Each row below holds a small network's activations on one input, seen along a few directions.
In each table, some parts of the input vary, and every possible input appears once, in random order.
A made-up example of a description, with smaller parts first: ring(8) and (point or line(9) or (values(3) and line(6))).
Shared parts are said once, and a part with two or three values counts as separate values.

Other details of the inputs shift rows strongly along three fixed directions, in all tables alike. That doesn't count.
These rows show it; all are for the same input, with only those details redrawn:
[-44  -5  18 -38 -17 -12   7 -14 -13  42  38   4]
[-33  -5 -57  29  31 -78  17  10   7   5 -10 -16]
[-26 -10  31 -51 -25   9   5 -24 -15  44  40   8]
[ 15 -33   9 -23 -28 -17  -5 -48  -7  16  -2  -9]
[ -9  -6 -37   5  24 -40  17   0   3  10   0  -5]
[-46  22 -48   5  53 -37  35  39   4  23  26   6]
[ 60 -72 -10  10 -50 -61 -26 -90  -1 -17 -59 -35]
[ 81  -2 -28 -24  48  46  33  -9   3  -3   2  19]

Rows:
r1: [-27 -22  30  -7  -1   3  15  -3 -21  28  25   4]
r2: [-31  -5 -64  28  19 -79  17  18   1   3 -11  -6]
r3: [ 65  29  16   8  41  74  20  16  -2 -49 -10  38]
r4: [-21  -1  59 -47 -15   6  -5 -24 -12  42  34  14]
r5: [-45  26  39 -33 -63  43 -10  10  15  33  35  10]
r6: [-42   3  31  -5 -39  33  11   0 -15  -4  12 -12]
r7: [-33  -5 -57  29  31 -78  17  10   7   5 -10 -16]
r8: [-33  58  10  25  29 -16  -4  44  29  -6  21  20]
r9: [-61  46 -25  25  20   5  19  43  -7   0  17  -8]
r10: [-51   4 -51  34  57 -32  45  55  -8  12  21   6]
r11: [ 73   9   3 -15  51  42  13   2  24   7  14  30]
r12: [ 68 -69   7  13 -41 -58 -30 -93   1 -16 -62 -36]
r13: [-40 -16  33 -45 -25  26  -1 -23 -29  48  51  13]
r14: [-29  -5 -69  34   8 -75   0  26  23   4  -6   5]
r15: [-41  49 -20  21  19  -1  14  46  29   6  29 -11]
r16: [ 83  45  18  -7  41  66  10   6  12 -37 -12  33]
r17: [-41  28 -43  46   9 -56  11  24  14 -22 -23 -36]
r18: [-25  -5  25 -49 -35  16  -5  -8  -1  51  60  23]
r19: [ 24 -20  46 -13 -21 -27 -19 -36  -7   7 -15  14]
r20: [ 61  -1 -43 -15  31  59  22   8 -14  -5   5  43]
r21: [ -2   7  55   5 -43   7 -38 -35 -15 -14 -13   5]
r22: [ -4  -3  41   5 -47  15 -26 -43 -17  -7  -5 -23]
r23: [  63  -74    2  -13  -47  -43  -95  -45   15  -57 -101  -74]
r24: [ 34 -46  -8  38 -89 -26 -39 -65  -4 -41 -84 -35]
r25: [-37  -8  36 -64 -19  18 -73  36  23  13  14 -31]
r26: [ 62  31 -17 -14   9  78  28  19  11 -25 -19  19]
r27: [-39  22 -25  10  55 -30  19  41  25  33  41  10]
r28: [-50  -3  43 -22  -6  -5  -9 -12 -20  41  37  13]
r29: [-24 -28 -29   8  29 -23 -43  63   2 -38 -41 -46]
r30: [ 52 -45   9  55 -41 -38 -28 -66  -1 -70 -79 -37]
r31: [ 81  40   8  -6  43  69  14   0  12 -35  -9  13]
r32: [-49   1   3 -37 -31 -10   4   5 -16  38  33  23]
r33: [ 64 -14 -44   4  32  48  35  24 -12 -16  -8  39]
r34: [ 72  -5 -16  -8  59  56  23  -8  -7  -2   5  22]
r35: [-35  23  40 -33 -53  33   2  -3 -10  17  22  -5]
r36: [-33  30 -31  60  17 -61  -5  22  34 -17  -8 -33]
r37: [ 79  -4   6  16  61  38  28  21  -8 -21 -15  42]
r38: [ 66  17  -3   9  40  84  33  10  -3 -44  -8   8]
r39: [  6   4  40  -5 -40   2 -18 -39  -1  -9  -8 -28]
r40: [  0   2  47   5 -41  12 -32 -43 -15 -12 -11 -13]
r41: [ 76 -10  -5  12  63  43  31  10  -6 -16 -11  26]
r42: [-36   7  65 -27 -17 -13 -18   3   7  46  44  32]
r43: [-12 -21 -52  38  22 -38  28  27 -13  -5  -9   4]
r44: [-32  -2  75 -36 -22  16 -17 -14 -29  43  39  36]
r45: [-33  18 -34  42 -10 -18   6  19  -5 -18 -23 -18]
r46: [-58  -7   8 -29 -23   0   2  -1 -30  43  48  18]
r47: [ 82  42  12  -3  40  73   6   6  30 -24   9  17]
r48: [-36  27  48 -33 -58  44  -8   3  10  32  44   2]
r49: [  4 -43  32 -46 -36  21 -87  -8  -9 -14 -33 -45]
r50: [-53   5 -44  60  -4 -39  24  38   2 -32 -33 -24]
r51: [-57   5 -49  57 -12 -36  21  43   7 -31 -42 -15]
r52: [ -6  -9 -38  14  21 -42   7   4  23  15  12  -3]
- What do these inputs look like to the network? => line(4) and (point or (values(2) and line(6)))
- The inputs of r40 and r30 match in every part but the line(4) part. If r34 is changed in the same way as r40 into r30, which row does it become? => r1
- The inputs of r16 and r21 match in every part but the line(4) part. If r7 is changed in the same way as r16 into r21, which row does it become? => r13
- Which other rows does r35 become when the values(2) part takes its other values? List them by row number. => r2
- A walk changes only the line(4) part. It starts at r42 and steps to r19. List the rest of the walk in order. => r44, r37
- Which other rows does r6 become when the values(2) part takes its other values? List them by row number. => r10
